These are the activations of a small neural network, seen along a few directions. Each row is one input.
In each table, some parts of the input vary, and every possible input appears once, in random order.
Descriptions start from the smaller parts, as in this example, which fits no table here: one of 4 places along a line, together with either a single point or one of 9 places along a line or (one of 3 separate values, together with one of 5 places around a ring).
Shared parts are said once, and a part with two or three values counts as separate values.

Other details of the inputs vary at random and push rows far along two fixed directions, the same in every table; ignore that.

A family of inputs:
x1: [-2.55  0.56 -2.35  0.49 -5.85 -0.76 -0.96 -3.98  5.99  6.41  5.97 -7.49]
x2: [-3.64  2.94 -2.68  1.54 -3.58  0.61 -3.92 -3.38  4.41  5.10  1.88 -2.01]
x3: [ 6.00 -2.79 -1.81 -3.24 -0.90  1.13  3.77  1.92 -0.62  1.53  3.54 -0.06]
x4: [-4.54  1.41  1.51  0.52 -2.06 -1.28 -3.32 -2.89  1.41  1.12  1.20  0.08]
x5: [-5.08  6.03  4.28  1.78  1.63 -0.13 -9.56 -3.46 -6.17  0.13 -2.85  8.01]
x6: [-0.46 -0.14  2.06 -3.71  2.86  0.99 -0.65  1.81 -1.50 -4.43 -1.35  8.92]
x7: [-1.45  5.08 -0.59  6.91  2.58  1.69 -8.48 -1.01 -5.78  1.91 -7.60  5.95]
x8: [-0.17 -3.08  0.44 -4.75 -0.04 -0.40  4.22  1.80  2.98 -3.08  3.25  1.02]
x9: [-0.16 -3.58  1.17 -2.77  1.34 -1.30  5.06  2.76  2.33 -5.58  0.05 -1.13]
x10: [-6.13  0.05 -0.94  2.67 -2.87 -2.83  1.06 -2.99  7.96 -0.06 -0.24 -8.48]
x11: [ 2.19 -1.99  1.29 -0.89  3.67  1.10  3.33  3.68 -1.41 -5.30 -4.18  3.20]
x12: [-4.51  3.94  2.10  6.74 -0.06 -0.53 -6.57 -2.41 -3.00  1.02 -6.41 -0.22]
x13: [-0.97  0.84 -5.56  2.80 -5.64 -0.55 -0.02 -2.80  5.17  7.13  3.21 -8.65]
x14: [ 4.63 -1.01 -0.49  0.58  3.86  1.81  0.24  3.80 -5.45 -2.07 -3.32  5.43]
x15: [ 3.94 -0.44  1.77 -5.44  1.67  1.83  0.53  1.32 -3.49 -0.72  3.83  5.57]
x16: [-4.32  1.88  2.60  1.76  0.14 -2.44 -2.00 -2.44 -0.08 -1.27 -1.40 -2.53]
x17: [ 6.02 -1.79 -1.21 -3.73 -0.06  0.89  4.08  1.20 -1.41  1.44  4.30 -0.52]
x18: [-1.25  3.80 -0.38  7.08 -0.07 -0.02 -6.91 -2.36 -4.20  4.09 -4.30  0.28]
x19: [-2.56  0.59  0.18  3.40 -1.68 -2.20  1.56 -2.32  2.57  1.40 -0.41 -8.81]
x20: [ 2.62  0.02  0.45 -3.97  1.87  2.82 -1.70  2.73 -3.59 -1.11  0.75  8.84]
x21: [ 1.91 -3.53  0.21 -1.00  1.49 -0.08  5.80  3.52  1.14 -4.18 -1.37 -2.16]
x22: [ 0.46 -3.84  2.34 -2.94  1.03 -1.67  4.88  2.06  1.49 -5.04  0.68 -1.37]
x23: [ 5.22 -2.37 -3.33 -3.17 -0.24  1.78  4.19  2.28  1.33  0.87  2.14  0.69]
x24: [ 4.83 -2.56 -1.07 -0.67  0.91 -0.44  5.37  1.16 -0.09  0.69  2.66 -4.54]
Each input here is: one of 4 places along a line, together with one of 6 places around a ring.
Q: The inputs of x13 and x14 match in every part but the place on the ring of 6. If x3 is changed in the same way as x13 into x14, which row does it become?
A: x18
Q: Which other rows does x2 become when the place on the ring of 6 takes its other values? List them by row number.
A: x6, x7, x10, x11, x23
Q: Which other rows does x24 become when the place on the ring of 6 takes its other values? List them by row number.
A: x5, x15, x16, x17, x19

A family of inputs:
x25: [ 1.62  1.36  0.80  0.91  0.94  1.40 -3.39  1.51 -5.78 -0.69 -3.45  5.01]
x26: [-4.49  1.53  0.11  0.98 -1.98 -1.61  0.69 -2.90  4.57  0.20 -0.30 -5.56]
x27: [-5.34  3.19  1.84  6.40 -1.29 -0.74 -6.67 -2.51 -1.31  1.39 -4.50 -1.88]
x28: [-1.22  1.03  3.03  0.22  1.81  1.37 -3.45  0.99 -2.98 -2.50 -3.70  5.98]
x29: [ 4.37 -3.80 -0.18 -5.10 -0.16  1.28  5.83  2.99  1.31 -1.73  3.58  0.60]
x30: [-2.53  1.20 -2.54  0.26 -3.55 -0.17 -1.80 -1.67  3.26  3.24  1.94 -2.14]
x31: [-0.50 -1.57 -2.14 -0.01 -3.18 -2.27  3.19 -2.47  5.30  2.76  5.30 -8.25]
x32: [ 0.35 -1.61 -1.34 -3.12 -1.70 -0.75  3.59 -1.10  5.10  1.44  6.02 -4.09]
x33: [-3.18  5.16  1.27  5.13 -0.99 -0.20 -7.44 -3.97 -3.41  3.68 -2.37 -0.17]
x34: [ 1.55  2.49 -0.45  2.95  2.72  2.46 -4.28  0.98 -5.42  0.85 -4.53  6.23]
x35: [-4.27  3.90  2.60  0.63  2.95  0.24 -5.43 -0.83 -3.55 -3.29 -4.28  7.53]
x36: [-3.92  1.75 -1.17  3.80 -3.23 -2.50 -2.62 -4.35  2.95  4.64  2.03 -6.30]
x37: [-3.47  3.01  2.50  3.15  1.20 -1.05 -3.84 -0.97 -3.33 -1.86 -4.97  0.70]
x38: [ 2.58 -3.95 -1.32 -0.38  0.57 -0.24  6.28  2.70  4.01 -1.57  0.39 -4.57]
x39: [ 4.35 -3.30  0.30 -5.82  0.74  0.88  5.99  2.22  1.14 -1.70  3.95  0.24]
x40: [ 0.01  2.84  1.61  1.92  5.26  0.61 -2.19  1.37 -4.73 -3.63 -6.72  6.00]
x41: [ 2.19 -3.79  2.89 -2.00  3.48 -0.04  1.33  3.85 -3.42 -5.46 -1.99  6.60]
x42: [ 6.30 -1.36  0.35 -3.00  4.83  2.21  2.99  3.38 -4.46 -2.76 -0.58  5.74]
x43: [ 3.36 -3.67 -0.50 -2.03 -1.18  0.13  5.19  2.15  1.29 -0.22  2.99 -3.68]
x44: [-3.45  4.12 -1.13  2.98 -2.98  0.31 -5.98 -2.86 -0.28  3.97 -2.01  0.10]
x45: [ 3.59 -3.07  0.30 -6.30  1.51  0.73  4.76  2.29  0.70 -2.30  4.48  2.72]
x46: [-3.60  3.58 -1.34  4.70 -2.40 -0.94 -6.91 -2.79 -1.69  3.57 -2.62  0.54]
x47: [ 1.94 -1.83 -4.85  0.93 -2.91 -0.30  4.73  0.08  5.01  3.23  1.94 -7.77]
x48: [ 1.22 -1.11 -0.68 -2.65 -2.01 -0.14  3.37 -1.16  3.82  1.75  4.57 -4.65]
x49: [ 2.28 -1.42 -3.14  0.27 -0.45 -0.09  4.39 -0.16  3.55  2.49  2.30 -6.26]
x50: [-3.66  0.62 -2.17  4.17 -4.33 -1.90 -2.33 -3.64  3.43  4.70  1.83 -5.79]
x51: [ 2.70 -3.73  2.57 -5.25  3.66  1.59  2.76  4.48 -1.78 -6.18  0.09  7.93]
x52: [ 3.26 -3.16 -0.02 -2.59 -0.37 -0.31  5.32  1.35  1.22 -0.16  3.35 -4.15]
x53: [-4.75  4.33 -0.55  3.22 -2.20  0.18 -7.25 -3.23  0.07  4.14 -0.60  1.54]
x54: [ 2.72 -2.73  3.34 -4.36  5.24 -0.13  3.18  4.26 -4.58 -7.99 -2.12  7.81]
Q: What is each input in this table made of?
A: one of 5 places along a line, together with either one of 2 separate values or one of 4 places along a line
Q: The inputs of x50 and x43 match in every part but the place on the line of 5. If x46 is changed in the same way as x50 into x43, which row does it become?
A: x25
Q: A walk changes only the place on the line of 5. It starts at x49 and steps to x52. List the rest of the walk in order.
A: x36, x39, x45
Q: A walk changes only the place on the line of 5. It starts at x32 and steps to x48. List the rest of the walk in order.
A: x31, x33, x42
